A small network was trained on invented records. Each row is its activation on one of them, seen along a few directions.
Each row is followed by the record's values for the fields Y, P, D, E, S, V.
A field that a record lacks is left out.
The largest differences between rows may come from other fields.
Strong random noise was added to every row along 8 fixed directions; ignore it. To show where, here is one row again and again, with new noise each time:
[ 145  205  -63  -27  -64  449   79  134  118  497  206 -370 -116  -27
 -341  113 -237  -87 -172    0    4]
[ 180  116 -162   37  258  161   56 -108  -93  606   95 -124  -16  -72
 -304 -171 -101  -61 -234 -337 -159]
[-152  -72  169 -232  167 -421  325 -177 -304   -6 -108   11  211   72
  -28 -108    1  235  -76 -206  252]
[  95  -19  -54  -94  459 -341   37  -24   40  -75  -90 -221  -72   23
  -88  -36  187  301  248 -252 -259]
[   9  572  -36 -163 -422  453  137 -250  147  128 -152   62 -204 -537
  -89 -604    3   19 -338   84  206]
[  30  160 -267  101  366  149  -39   25   24  294  241 -376  -92   40
 -194 -256 -169  -84   61 -319 -160]
[-168  448 -118 -230 -351  452  466  -82  -71 -284 -144  -92 -236 -529
 -274 -471  339  385 -543  204  644]
[ -28  359   82 -413  -83 -389  -89  -39  211  220  224 -100   95  -70
  475   21 -253 -131  447 -145 -506]
[ 395 -133 -108 -198  -58 -234  -70  108  333  224 -177   53  -46 -496
   62  765  579  115  110  325 -697]
[   0  224  -21  133 -165  311  -35 -337  -12  526  -49  102   69 -215
 -101 -552 -381 -390 -259 -122  110]

[-313 -175  -23   35   20   16  345  128 -418  -57  137 -180  324  272
 -117  344 -144   74 -289   69  313] -> Y=y2 P=p2 D=d2 E=e1 S=s2
[-187    5 -406  111  218 -211  263   48 -460  127  263  253  185   68
  -27 -350  343   21 -346 -255  328] -> Y=y2 P=p4 D=d2 E=e1 S=s2
[  19  542 -222  165  270  324 -313  171  323 -114  325 -476 -310  311
    0 -714 -424  -91  377 -363 -210] -> Y=y1 P=p2 D=d2 E=e1 S=s4 V=v1
[-224  200 -373  257  117  449   19  -22   26 -289   52 -483 -161  -99
 -216 -322 -217  -44  -11   64  179] -> S=s4 V=v1
[ -52  249 -380  -25  -10 -311  -46 -359  172 -342 -365  231    2 -691
  367 -306  467   92  137   81 -533] -> S=s4 V=v1
[ 173   31 -468  181  239 -175 -438   62  210  -16  166   32  -19 -157
  268   48  199 -120  369 -184 -860] -> S=s1 V=v2
[ 199 -177  762 -233 -305  -74   -2  295   25   38  140  -48   61  466
  -95  622 -339  166  155   92  119] -> S=s2
[-346 -233 -134  -66   98 -444  333  115 -245 -344   65 -278  354  144
  135  571   70  187  118  170   71] -> S=s4 V=v2
[  10   33 -251 -184  336 -515  127 -151 -444  321  177  160  337 -138
  215  332  156  153 -114 -516 -763] -> S=s2
[-200 -305 -127  127 -225    8  -35  268   97 -542   84 -197  103   29
   96  472   92   -6  174  481  181] -> S=s4 V=v2
[-163  340  217 -299 -380 -153   49 -107  214  -98  -89  -24   63    8
  372    4 -270  -80  264  182    8] -> Y=y1 P=p1 D=d2 E=e1 S=s4 V=v2
[ 262 -258 -280  -54  -70 -143  151 -175 -151  542 -253  431  159 -489
  -49  543  495  -92 -445  232 -367] -> Y=y3 P=p1 D=d1 E=e1 S=s4 V=v1
[ 539  171  749  -90 -596  421  -10  176  315   42 -299  105 -247  130
 -400  369 -145  410 -136  230    2] -> S=s2
[-103 -338  249  373 -287  -12 -325  -15  363 -270 -274   16  128   99
  184  374 -343 -356  409  540 -138] -> Y=y3 P=p4 D=d2 E=e1 S=s2
[ 114   22  151   48 -395  169   70 -436 -150  226 -380  712   47 -585
  -18 -285  189  -19 -652   91  145] -> Y=y3 P=p4 D=d2 E=e1 S=s4 V=v2
[ -52  395 -471  -92   41  237    9  244  243   41  312 -428 -191 -186
  109  139  137  -18  146   77 -312] -> Y=y2 P=p1 D=d2 E=e1 S=s4 V=v2
[-130 -223 -200   76  539 -347  170 -174 -470 -264  -10  215   99  -92
   38 -319  394  292 -216 -473    7] -> Y=y3 P=p1 D=d2 E=e1 S=s4 V=v2
[ -62 -281  177   40  392 -175  135 -195 -293  -41 -145 -191  131  152
 -229   63 -241  236  -63 -321   -5] -> S=s4 V=v1
[ 281  250  136 -111  -27   74   35   45  165  103 -124   61 -198   61
 -143 -210  158  257  -25  -79   27] -> Y=y2 P=p1 D=d2 E=e1 S=s4 V=v2
[   6  -42  -14 -105 -265   -6 -222  108  182  192  230   40  -22 -299
  274  423   38 -290   76  253 -368] -> Y=y1 P=p4 D=d1 E=e2 S=s2
[ 358  -18  535   67  -93  -62  -69 -372  116 -167 -689  390 -132  113
 -301 -540  -78  323  -11  -79  216] -> S=s4 V=v1
[ -59  -12  118  -38  290 -297 -327 -100  146 -397   68   -7 -115   -9
  395 -273  -52   -6  484 -284 -352] -> Y=y1 P=p1 D=d2 E=e1 S=s4 V=v2
[ 252  410  337 -309  354  -17  -98  -71   51  174  112  -71 -341  261
 -110 -551 -192  321  170 -689 -160] -> Y=y1 P=p1 D=d2 E=e1 S=s1 V=v2
[ 143 -124  -67   88  210  102  -19 -173 -253  454    3    7  104 -111
 -250  242  -64  -42 -265 -245 -343] -> S=s2
[  -9 -206 -408  495  833  -51 -101  -97 -201 -181 -100 -191 -130  152
 -382 -302  154  213  -19 -435 -173] -> Y=y1 P=p4 D=d1 E=e1 S=s2
[ -63  -32 -219  323  109 -147  153 -136  -86 -439 -454   60   58   12
 -202 -196  308  238  -12  140  158] -> S=s2
[ 347    1  331  374 -170  317 -103 -260   88  278 -500  233   -8    3
 -414 -166 -212   48 -249  -70 -100] -> S=s2
[ -44 -577  164   32  537 -659 -128 -100  174 -568 -476 -238    5   65
   -1  251  250  246  629  157  -98] -> S=s4 V=v1
[-250 -186 -106   50  -32  145  156  297 -329  -37  388 -140  200  294
  -86  181  -66  -83 -239   88  443] -> Y=y2 P=p2 D=d2 E=e1 S=s2
[-299  413 -551 -432   19  -41  113  376  -14 -343  724 -217 -171 -257
  449 -147  372   32  163  -33  -38] -> Y=y3 P=p1 D=d2 E=e1 S=s4 V=v1
[ -54  144 -333  351  134  463 -261   32   34  236  322 -248  -49  -45
    2  -85 -356 -391  -33 -247 -411] -> Y=y1 P=p1 D=d2 E=e1 S=s2
[-114   39  -39 -295  171  151  247  327 -169   -1  373 -496 -109  138
 -189  508   35  254 -107  -92   90] -> Y=y1 P=p1 D=d2 E=e1 S=s2
[ -81 -149   71  -54 -228  -66  107   24  150 -333 -292  -90   54 -208
   84  504  154  102   18  433  -38] -> Y=y1 P=p1 D=d2 E=e1 S=s4 V=v1
[-182   31  379 -156 -156 -215  216 -278  -79 -232 -357  -10  165   20
   34 -106 -292  214   20   19  223] -> S=s4 V=v1
[ 145  201 -126   83 -152  320 -125  376  329 -129  189 -222 -300   73
 -208 -117  198    9  191  248  212] -> S=s2
[ 132  -69  241   -8  -34 -352   56 -247 -197   56 -348  557  155   -6
   38 -272  237  120 -214 -197   71] -> Y=y1 P=p1 D=d2 E=e1 S=s2

Which values does each new row have?
[   6 -139  316 -135 -237  184  113   64 -144  381  190   84   85  126
  -87  153 -222 -193 -250   92  447] -> Y=y2 P=p1 D=d2 E=e1 S=s4 V=v2
[ 195  662  217  -23   -8  512 -233 -179  417 -223 -223 -210 -534  125
 -200 -871 -416  280  192 -358  -33] -> Y=y1 P=p1 D=d2 E=e1 S=s4 V=v2
[ 273  210  219 -414   52  129  473  252 -495  577  500  -92   33  278
 -411  333  -61  510 -602 -524   93] -> S=s4 V=v2
[ 171 -255 -605  277  161   92 -146  130  -40  416  201  134   73 -293
  -18  303  456 -334 -249   39 -326] -> Y=y1 P=p1 D=d2 E=e1 S=s4 V=v2
[-254  199 -355  135 -152  202  127  117 -223  182  481  -34  154  123
    1 -483 -141 -325 -211  -49  560] -> S=s4 V=v2
[-118   97 -296 -100  396 -134  223 -279 -507  716  285  105  262  -61
   -4 -314 -141 -196 -425 -666 -130] -> Y=y1 P=p1 D=d2 E=e1 S=s4 V=v1
[  75  128 -212 -121   43 -119   90  149  -32  129  149   63   13  -36
  107   15  205   48  -22  -68 -112] -> Y=y2 P=p1 D=d2 E=e1 S=s4 V=v1
[-193   -3   24 -193  130   72  160  207 -330  261  590 -234   98  413
  -34  -24 -418 -157 -106 -311  378] -> Y=y1 P=p1 D=d2 E=e1 S=s4 V=v1
[ 484  269  366 -363  103  -87 -132  190  519   61 -199 -312 -421  278
 -218  483  -29  489  491   42 -570] -> Y=y3 P=p4 D=d1 E=e1 S=s2
[ 209  315  139 -652 -275 -125  301  145   19  125   18   95  -74 -123
   81  467  291  511 -144   25 -214] -> Y=y2 P=p1 D=d2 E=e1 S=s4 V=v2
[-112 -125 -211  542  101  434 -152 -286   56 -310 -329    5 -126 -271
 -174 -470   -8 -162 -160   79  148] -> Y=y1 P=p1 D=d2 E=e1 S=s4 V=v2
[  82 -415  101  619  -19  565  -63 -281  -40  -24 -487  172  -49 -135
 -485 -253  -74 -149 -435  177  409] -> Y=y3 P=p1 D=d2 E=e1 S=s4 V=v2
[ -17 -382 -252  509  542 -188 -300  -66 -147  -20   96   95  129  296
   53 -339  -91 -305  207 -348 -114] -> Y=y3 P=p1 D=d2 E=e1 S=s4 V=v2
[ 328  116  625 -303 -370  -66  -16    2  368 -522 -514  188 -304  -25
    3  123  197  551  157  229   24] -> Y=y1 P=p1 D=d2 E=e1 S=s4 V=v2
[ -93   89 -271 -163 -391  327   75  325  -18   11  515  -57    8 -464
  267  562  243 -135 -317  257 -186] -> Y=y1 P=p1 D=d2 E=e1 S=s4 V=v2
[ -19 -221 -337  -58  177   40  382   39 -438  280   73  150   82 -126
 -322   13  517  124 -595  -34  498] -> Y=y2 P=p1 D=d2 E=e1 S=s4 V=v2
[-149 -369 -439  676  401  322  -63  121   71 -527  -94 -422 -154  -42
 -417 -201  296   10   29  211  365] -> S=s4 V=v2
[-154  286   62 -300  311 -217   93 -121 -293  345  338 -257  102  335
    3 -212 -451   -9  144 -532  -49] -> S=s2
